These are the activations of a small neural network, seen along a few directions. Each row is one input.
In each table, some parts of the input vary, and every possible input appears once, in random order.
A made-up example of a description, with smaller parts first: ring(8) and (point or (values(2) and line(4)) or ring(11)).
Shared parts are said once, and a part with two or three values counts as separate values.

Other details of the inputs vary at random and push rows far along two fixed directions, the same in every table; ignore that.

Rows:
r1: [ 10  18   9 -24 -11  36   4  -6  -8   9  35]
r2: [ -9 -10  23   3 -31 -48 105 -43 -76  -5   2]
r3: [-73   6   5  58 -17  15  98 -15 -88  22   7]
r4: [ -3  10  16 -31 -51 -90  44 -62 -66  11 -80]
r5: [-32  -2   4  -7 -42 -29  88 -25 -79   2 -54]
r6: [-58 -28  -1  73  20 -34  39  -3 -32  22 -38]
r7: [  77    5   -3 -102   -3    1  -31   -2   40  -29    4]
r8: [ 15   3  15   5 -16   6 -13   1   5  -4  40]
r9: [ 67  -5  53 -54 -49 -33 -49 -15  27  -6  25]
r10: [ 15  -9  34  13 -23  -8 -15   4   6   2  29]
r11: [  3  12 -11 -34  -7  32   6   6  -3  -1 -14]
r12: [-61   3 -33  68  29  72  -9  50  14   6  12]
r13: [-49 -15 -37  74  49  54  11  47  19 -11  22]
r14: [-19 -37  53  44 -60 -94  96 -44 -85  -1 -21]
r15: [-20   2 -17  30  50  53 -78  39  59  29   5]
r16: [ 62  25  -5 -94  13  12 -67 -13  43  10 -18]
r17: [ 84  13  18 -77 -12 -14 -43 -15  48 -31  56]
r18: [-56  14 -22  76  35  67  15  27  -1   1  63]
r19: [ 84   1  28 -67 -22 -15 -58 -11  48 -22  51]
r20: [-70   6 -40  83  59  57 -19  35  10  31  -3]
r21: [ 84  17  18 -95 -13   7 -37 -13  35 -13  49]
r22: [ 60  13  -8 -85  25  -8 -45 -16  35  -1 -13]
r23: [ 18  -3   8 -33 -19 -90  40 -53 -38  -8 -53]
r24: [-71  -4 -19  47  -7   9  99   1 -77   8 -38]
r25: [ 74  10  -6 -96  24 -19 -43 -18  40  -7 -10]
r26: [-59 -10 -13  64 -14   2  52  14 -45   2 -28]
r27: [ 2  8  0 -5 11 32 20  0 -8 -1 47]
r28: [-58  -5 -13  72  18  65 -18  53  17  17   1]
r29: [ -6  21  14   2 -31  11   7 -14 -18   0  26]
r30: [  0   2 -21 -14  43   0  12  -9   1   6 -14]
r31: [-16  -6  42  16 -73 -60  62 -44 -78   6 -13]
r32: [ 58  20   0 -79 -24   7 -54   0  44 -23  -3]
r33: [  6   4 -15 -15   0   6   0   7  10 -25  -2]
r34: [-30 -11   2  15 -39 -59  89 -26 -69 -20 -46]
r35: [ 79   0  -3 -84  -4 -23 -33  -6  51 -44   9]
r36: [ 65  10   7 -79  -9 -28 -81 -18  46   4 -21]
r37: [ 32 -19  39 -15 -53 -80  53 -45 -43 -17   4]
r38: [ 68  17   1 -92 -23  -4 -55  -3  48 -30   1]
r39: [ -7 -29  52  29 -57 -77  68 -34 -64   0 -11]
r40: [-63  -3  -7  60 -26  11  44  11 -47  11 -35]
r41: [-55  19 -25  75  34  76   6  32   3   6  63]
r42: [-62   3 -22  56  24 -19  50 -12 -45  12 -35]
r43: [-50 -22 -19  78  40  49   0  55  22  -1  14]
r44: [-29  29 -26  43  43  98 -42  42  44   3  82]
r45: [-58 -16 -16  67  23 -28  46  -9 -40  15 -34]
r46: [ 79 -26  21 -65 -15 -41 -42   3  53 -31  -1]
r47: [-58  15 -44  59  66  53 -14  25  14  15   3]
r48: [-58   0 -37  71  62  50 -24  32  18  22   2]
r49: [ 18 -15  17 -25 -30 -92  26 -45 -38   3 -58]
r50: [-21  -6 -38  44  54  72 -33  59  52 -13  37]
r51: [-25  32 -42  22  63  84 -74  34  57  22  13]
r52: [ 10   0  23 -29 -52 -73  10 -48 -43  21 -73]
r53: [   5  -31   37   -8  -44 -114   42  -48  -54   12  -76]
r54: [ 82  -2  -5 -98   5 -10 -17  -4  42 -34   8]
r55: [ -4   3 -16  43  48  74 -43  45  55  -6  86]
r56: [-53  16 -44  42  69  68  -1  26   3  29  -3]
r57: [ 60   3  19 -64 -10 -18 -96  -5  60  17 -24]
r58: [-64  -6 -26  84  59  54 -34  43  25  37  -4]
r59: [ -9  -8  26  13 -46 -70  90 -49 -72 -15   0]
r60: [ -3  14 -23  15  59  88 -14  36  40   1  85]
r61: [-58  13 -44  61  39  72   4  45  11  -5  16]
r62: [ 72 -12  41 -45 -24 -21 -54  -3  44 -14  42]
r63: [  65   20   -2 -100    9   -7  -56  -21   35    5  -21]
r64: [-56 -10 -19  40   7   4  95   3 -61  -2 -26]
r65: [ 67  -9  12 -70 -30 -34 -36  -6  31 -31  -8]
r66: [-21 -23  33  13 -67 -67  54 -21 -61   4 -63]
r67: [-13  -8 -18  35  34  63 -52  59  58   0  23]
r68: [ 57  21  -6 -73   7 -21 -61 -18  42  -4 -18]
r69: [ 75 -19  24 -69 -24 -31 -56   6  53 -25  -5]
r70: [-13  18 -10  39  27  92 -62  43  51  11  74]
r71: [-66 -23   3  74   7 -32  36  -5 -46  31 -51]
r72: [-16 -13  59  26 -80 -61  50 -36 -71  16 -23]
Each input here is: values(3) and line(4) and line(6).
- The inputs of r67 and r10 match in every part but the values(3) part. If r11 is changed in the same way as r67 into r10, which row does it become? => r1
- Which other rows does r41 become when the values(3) part takes its other values? List them by row number. => r61, r68
- Which other rows does r11 become when the line(6) part takes its other values? List them by row number. => r5, r7, r24, r54, r64
- Start at r40 and move only the line(6) part, one step at a time. The first step leads to r12. Which rows follow, in order? => r26, r65, r50, r13

Rows:
r73: [ 19   8   1   1   9  28 -66  22  48  -8  46]
r74: [-36  17 -40  22  56  42  13  18   9  -2  -3]
r75: [  1  24 -36   4  43  92 -50  39  48  -1  51]
r76: [-33   1  15  22 -25  -8  63 -14 -65   9   8]
r77: [ 64  -6  26 -56 -33 -50 -38 -22  22 -22  10]
r78: [ 12 -11   8 -16  -3 -26 -13 -12   2   7 -30]
r79: [-35 -16   8  47 -17 -37  46 -16 -46  -6  -9]
r80: [-30  19 -24  34  13  66   2  18  -5  10  21]
r81: [-33 -15   8  45  -6 -36  44 -19 -41  14 -28]
r82: [-64 -13   2  56  -8 -14 107 -17 -87   5  -6]
r83: [ 29  18 -32 -30  29  63 -49  23  53  -5  44]
r84: [ 70   5  -4 -84 -13 -16 -17 -23  21 -26   2]
r85: [ 67  13  31 -79 -35 -10 -25 -19  10  -8  31]
r86: [-46  13 -11  13  -7 -16  56 -23 -50  15 -37]
r87: [  6  -1   8 -18 -21 -20 -17  -1  -4   7 -39]
r88: [ 63 -12  14 -68  -6 -49 -33 -19  26 -10 -29]
r89: [-41  -8  16  40 -21 -21  28 -15 -47  27 -46]
r90: [ 60   1  37 -52 -51 -44 -46 -23  16 -11  10]
r91: [-29   6 -15  29  26  54  14  22  -3  10  51]
r92: [-10  23 -45  -7  75  78 -46  32  62  -4  27]
r93: [-24  -1 -18  21  -4 -14  74 -15 -54  -9 -24]
r94: [-39 -13 -18  45  41  26  -4  15   6  15 -11]
r95: [-43  21 -36  24  46  50   4  16   9   8   1]
r96: [  5 -15  19   4 -22 -68  40 -30 -37   2 -38]
r97: [-36  -5  18  48 -22 -31  33 -16 -46  23 -26]
r98: [-37  -1 -11  58  26  27  -9  18  10  27  14]
r99: [ 75   2  14 -81  -3 -22  -9 -13  20 -28  27]
r100: [-39  -2 -11  60  13  24  -8  20   5   7  33]
r101: [ 56 -12   4 -73 -14 -48 -32 -14  24 -15 -38]
r102: [ 14 -12  -9 -22   4 -32  -1   3   4  -9 -40]
r103: [  0 -17  35   4 -58 -52  54 -23 -38  -8  -8]
r104: [ 65 -11  34 -57 -40 -35 -15 -14  27 -28  15]
r105: [ -4   3   2  32  13  71 -43  42  51  -3  58]
r106: [-13  36 -37  -3  61  87 -60  37  56   6  32]
r107: [-44  -2  -9  50  27  33 -15  20   1  23  -9]
r108: [  1  -7  -8  23  34  55 -26  41  54 -18  55]
r109: [-14   0 -22  21  50  56 -59  34  53  18  17]
r110: [-42  -7 -29  40  31  27  -5  31   7  10 -21]
r111: [ 20  -8  10  -5  -8 -37   1  -6   2 -19   6]
r112: [ 54  -2  16 -72 -29 -44 -42 -11  18  -9 -38]
r113: [-36  -3  22  50 -28 -26  30 -18 -46  28 -27]
r114: [ 71   9   0 -83 -20 -15 -20 -22  20 -21   3]
r115: [  7 -18  29   4 -38 -57  64 -15 -36 -22 -13]
r116: [-45  -6 -28  41  26  26  -6  30   5  16 -18]
r117: [ 68  -4  25 -59 -22 -50 -40 -25  26  -3  -8]
r118: [-29  -5   9  22 -15 -12  72 -16 -59   3   5]
r119: [  8  27   4 -38 -12   0  -7 -18  -6   7 -20]
r120: [-34 -14  26  44 -41 -18  55  -5 -45  -2  -1]
- The inputs of r104 and r120 match in every part but one. If r77 is changed in the same way as r104 into r120, which row does it become? => r73
- The inputs of r96 and r97 match in every part but one. If r102 is changed in the same way as r96 into r97, which row does it become? => r112
- What do these inputs look like to the network? => line(6) and ring(8)
- Which other rows does r116 become when the ring(8) part takes its other values? List them by row number. => r83, r86, r91, r98, r100, r103, r109
- Start at r82 and move only the ring(8) part, one step at a time. The first step leads to r108. Which rows follow, in order? => r79, r81, r94, r101, r92, r84

Rows:
r121: [ 84  18  34 -95 -50 -17 -57 -21  31  -9  19]
r122: [ -7   7 -22  19  26  58 -29  38  41 -16  42]
r123: [-30  20 -28  28  47  81 -67  39  46  28  14]
r124: [ 87   8  27 -96 -24 -30 -29 -27  24 -21  26]
r125: [ -6 -12  14   7 -13 -42  16 -19 -21   7 -31]
r126: [ 16  -7  -1  -9  17   3 -40  15  37   3  -6]
r127: [ 38   8  -5 -48  21  -4 -38  -7  29   1  -1]
r128: [-67  -8 -10  56 -12 -29  66  -8 -63   7 -60]
r129: [-74   0 -51  94  84 106 -40  72  48  18  25]
r130: [ 65   4   1 -89 -12 -37 -24 -21  19 -14 -34]
r131: [-10 -13  12  28 -10   0  17  10  -8  -2  17]
r132: [-33  -9   6  54   3  13  26  11 -15   4  26]
r133: [-55  -9   3  59 -12 -44  63 -28 -66  18 -40]
r134: [ 32   7   5 -12  10  18 -38   6  37 -10  53]
r135: [-47  -6   1  37 -24 -14  94 -16 -74  -1 -22]
r136: [-34 -13  -1  49  -4  18  25  18 -16  -1  13]
r137: [ 26   9 -17 -42  21   4 -29  -1  28  -2  -7]
r138: [ 14  -5  33 -39 -68 -83  84 -58 -77 -12 -33]
- The inputs of r127 and r124 match in every part but one. If r130 is changed in the same way as r127 into r124, which row does it become? => r135
- What do these inputs look like to the network? => values(2) and (point or ring(8))

Rows:
r139: [-75   0 -25  87  64  50  19  23  -3  27   4]
r140: [-11 -23   8  27 -17 -61  -9  -7 -15  13 -88]
r141: [105  -2  59 -89 -82 -46 -84 -29  45  -4  19]
r142: [ -7 -25  26  34 -26 -60   3 -22 -20  13 -32]
r143: [ 120    3   27 -106    6   27  -77   20  107  -50   98]
r144: [-10   1  -9 -26 -20 -56  81 -54 -74   7 -59]
r145: [  0  -1 -31  34  81  79 -97  52  83  12  51]
r146: [  63   18   11  -45    6   55 -118   30   81    5   72]
r147: [ 28  -2  23 -53 -61 -64 114 -45 -81 -40   2]
r148: [ 18  24 -53 -52  71  46 -98  40 100  -5 -14]
r149: [-66  -1 -46  12  20 -17  65  -7 -56  22 -92]
r150: [ 28 -45  61  17 -95 -91  70 -39 -53 -22  10]
r151: [-92  15 -13 100  35 102  17  40 -11  34  42]
r152: [  -2  -26   16  -12  -35  -97   21  -34  -52    9 -110]
r153: [ 40 -20  29 -14 -27 -12  -1   8  14 -32  64]
r154: [ 120   14   32 -123  -42  -41  -14  -26   38  -62   53]
r155: [-91  19 -59  95  78  68  23  32  -7  21  14]
r156: [-86  32 -45  72  46 120  29  32 -28  23  40]
r157: [-34  33 -10  21  -1  46  11   4 -20  11  25]
r158: [-48 -15  -2  20   1 -48  46 -16 -46  19 -99]
- What do these inputs look like to the network? => line(4) and line(5)
- The inputs of r144 and r139 match in every part but the line(5) part. If r147 is changed in the same way as r144 into r139, which row does it become? => r143
- Which other rows does r146 become when the line(5) part takes its other values? List them by row number. => r141, r151, r156, r157
